These are the activations of a small neural network, seen along a few directions. Each row is one input.
In each table, some parts of the input vary, and every possible input appears once, in random order.
Descriptions start from the smaller parts, as in this example, which fits no table here: line(6) and (point or line(11) or (values(2) and ring(8))).
Shared parts are said once, and a part with two or three values counts as separate values.
In the rows, 128 means zero.

Other details of the inputs shift rows strongly along three fixed directions, in all tables alike. That doesn't count.

Table:
r1: [115 153 167 135  48  58 138  86  90 101 100 146 155  93]
r2: [116 147 135 148 182  92 127  43  91 179 170 134  85  55]
r3: [165 133 148 134 154 129 115 136 105  92  93 131 133 144]
r4: [ 91 160 183 126  69 123 123 136  61  89  83 129 122 122]
r5: [ 78 113 104 102  78 186 141 132 193 158 139 169 147 144]
r6: [141 144 120 181 189  78 131  28 126 181 183 101  75  52]
r7: [ 85  96  84  97  72 172 180 144 187 147 129 161 120 132]
r8: [113 120 134  92  77 176 118 218 114  81  77 138 166 185]
r9: [139 143 150 135 132 124  93 179  92  95 105  93 145 165]
r10: [ 96 163 182 138  87 129 113  98  83 110  90 141 132 115]
r11: [ 90 160 168 125  72 114 121 117  71 115 103 111 118 129]
r12: [148 136 153 149 148 137  90 161  98  99 110 122 148 132]
r13: [164 127 143 121 141 120 123 172  84  83  85 112 127 152]
r14: [ 88 100  84 116  70 169 170 146 194 149 134 142 130 144]
r15: [ 92 160 185 125  90 123 130 108  73 110  96 143 121 112]
r16: [ 78 148 137 139  70 127 164  42 146 162 131 149  98  90]
r17: [ 65 138 129 151  64 121 174  66 140 155 135 142  87  74]
r18: [205 110 119 115 207 137  97 185 139  96 111 109 152 190]
r19: [148 104  78 118 205 153 111 126 185 173 187 139 131 126]
r20: [ 99 109  93 142 148 141 135 118 159 165 175 143 110  90]
r21: [ 97  93  84  94  45 121 167 123 207 152 151 172 172 126]
r22: [149  95  75 141 200 153 110 141 188 174 194 136 129 113]
r23: [115 126 138 117  82 174 107 193 146  98  99 126 172 180]
r24: [176 152 161 180 191  69 107 101  48 103 117  90  93  92]
r25: [141  92  61 117 200 145 125 142 169 177 197 134 114 118]
r26: [163 121 124 123 155 118 127 154 107 110 117 111 116 144]
r27: [169 135 160 132 150 133 114 153 102  71  82 137 137 153]
r28: [130 114 101 111 142 140 159 109 156 156 151 140 110 123]
r29: [177 152 165 155 207  68 118  71  51 125 126 107  84  81]
r30: [185 116 115 101 215 137  94 185 123 122 142 111 147 172]
r31: [161  87  55 133 204 135 135 139 185 163 181 112 114 127]
r32: [207 100 102 144 214 140 102 184 137 101 126 118 146 150]
r33: [ 90 109  88  87  62 168 169 156 183 145 120 130 133 167]
r34: [144 144 153 141 142 130  89 156 110 110 117 101 147 147]
r35: [180 124 152 121 127  71 109 165 102  61  98 141 175 136]
r36: [ 89 159 173 148  70 118 117 124  79 107 102 115 121 122]
r37: [115 128 138  85  90 170 124 189 130 102  98 137 164 190]
r38: [167 135 155 148 134 128 111 163 106  83  91 110 141 155]
r39: [111 160 179 159  75 121 138 105  96  92  86 128 118 108]
r40: [ 75 151 134 152  64 120 161  56 153 170 134 120 105  96]
r41: [188 145 158 157 184   6 103  54  71 126 159  99 124  70]
r42: [187 120 127 113 206 145  74 195 130 103 120 116 163 186]
r43: [112 159 183 119  70 114 145 112  79 101  75 118 121 148]
r44: [ 59 147 154 151  56 144 140  81 133 148 133 151 118  81]
r45: [100 117 102 144 137 138 129 116 140 162 162 134 117  96]
r46: [171  96  80 115 199 149 127 137 187 146 157 131 130 147]
r47: [121 115  94 120 135 121 153 101 148 163 153 117  97 115]
r48: [168 155 154 176 194  59 109  85  65 127 134  70  87  98]
r49: [ 69 113  85  91  71 171 151 146 179 168 151 138 135 151]
r50: [111 126 128 130 138 151 121 114 145 140 138 162 130 114]
r51: [175  76  57 108 192  84 131 116 205 172 208 129 157 115]
r52: [ 73 149 134 119  70 116 177  47 137 179 135 131  92 101]
r53: [130 115 135  91  93 169 151 186 137  82  79 153 150 177]
r54: [116 124 139  88  91 173 126 191 128 100  97 146 162 185]
r55: [100 124 101 139 133 133 126 113 147 165 169 118 115 109]
Description of these inputs: line(5) and (point or (values(2) and ring(5))).
- Changing only the line(5) part turns r49 into r11. The same change can be made to r33. Which row results? => r47
- Changing only the line(5) part turns r16 into r3. The same change can be made to r26. Which row results? => r13
- Which other rows does r53 become when the values(2) part takes its other values? List them by row number. => r15
- Which other rows does r12 become when the ring(5) part takes its other values? List them by row number. => r2, r8, r10, r45
- Which other rows does r9 become when the line(5) part takes its other values? List them by row number. => r20, r36, r45, r55
- Which other rows does r44 become when the line(5) part takes its other values? List them by row number. => r12, r22, r23, r34

Table:
r56: [119 137 145 116  86 147 127 165 115 101  88 114 139 172]
r57: [157 103  85 117 187 151 141 153 154 147 149 114 108 147]
r58: [ 97 112 100 116 110 170 144 129 171 156 143 158 132 124]
r59: [166  98 101 108 177 166 134 178 154 108 119 148 133 159]
r60: [157 103  96 108 151 129 109 182 160 122 145 118 163 167]
r61: [139 127 140 117  90 132 126 177 122  88  90 117 157 172]
r62: [ 78 140 132 132  57 126 148 100 144 146 128 125 124 119]
r63: [119 131 135 118  79  99 145 112 129 124 119 128 142 128]
r64: [ 79 112 103 110  69 142 157  97 188 165 154 175 148 102]
r65: [128 129 131 126  94 112 145 125 130 117 112 123 134 133]
r66: [168  98  81 113 176 126 150 136 164 140 146 127 119 136]
r67: [148 152 149 152 168  84 140  69  77 135 126  98  71  93]
r68: [152 105  86 120 190 156 131 155 156 150 153 110 108 150]
r69: [124 137 136 140 156 143  98 136 109 133 137 124 125 125]
r70: [119 136 127 158 153 103 125  62 127 166 169 138 105  64]
r71: [ 85 136 141 133  59 123 158  79 142 134 119 162 127  93]
r72: [175 142 163 134 135  60 118 119  77  85 102 108 138 128]
r73: [ 95 144 147 133 111 160 128 119 116 131 115 134 112 127]
r74: [169 126 139 134 179 106  91 146 112 111 139 129 154 124]
r75: [134 153 194 120  71 131 120 162  71  49  44 136 149 164]
r76: [180  98  93 126 231 158  89 180 151 131 157 130 142 148]
r77: [120 104 110 111 100 162 137 160 173 118 120 162 161 146]
r78: [129 162 167 164 160  70  95  64  78 143 154 120 114  67]
r79: [132 159 152 162 178  95 115  80  68 150 144  84  70  95]
r80: [178 121 134 117 154 122 122 176 106  86  93 109 138 170]
r81: [103 111 101 125 117 162 126 134 180 153 154 153 144 123]
r82: [137 126 148 113 107 156 121 177 117  83  80 143 155 166]
r83: [ 82 141 145 114  29 115 150 113 131 124 108 130 147 134]
r84: [ 79 169 177 134  38 110 152  84  83 119  86 114 107 119]
r85: [146 124 123 142 167  80 128  67 132 151 169 147 120  69]
r86: [121 116  95 135 192 166 116 128 148 172 174 130 104 113]
r87: [127 163 165 164 170 101 120  61  68 143 134 117  77  74]
r88: [192 138 159 142 212 100  50 183  71  82 127 103 161 145]
r89: [ 75 143 131 128  75 138 141 108 126 153 129 115 111 123]
r90: [ 83 143 136 135  67 124 134 113 126 141 128 115 124 122]
r91: [102 108 100  98  80 153 126 183 172 131 134 129 170 172]
r92: [166 153 191 136 146 127 103 165  51  56  59 115 129 159]
r93: [149 106  75 130 193 117 168  80 163 178 174 126  76  95]
r94: [ 83 114 101 127 106 168 124 135 177 161 160 151 143 119]
r95: [128 101  88 111 101 131 166 128 183 137 135 141 137 134]
- Changing only one part turns r64 into r78. The same change can be made to r80. Which row results? => r56
- Changing only one part turns r57 into r68. The same change can be made to r87. Which row results? => r73
- What is each input in this table made of? => values(2) and line(4) and line(5)
- Which other rows does r63 become when the line(5) part takes its other values? List them by row number. => r60, r72, r83, r91
- Which other rows does r75 become when the values(2) part takes its other values? List them by row number. => r66
- Which other rows does r90 become when the values(2) part takes its other values? List them by row number. => r94
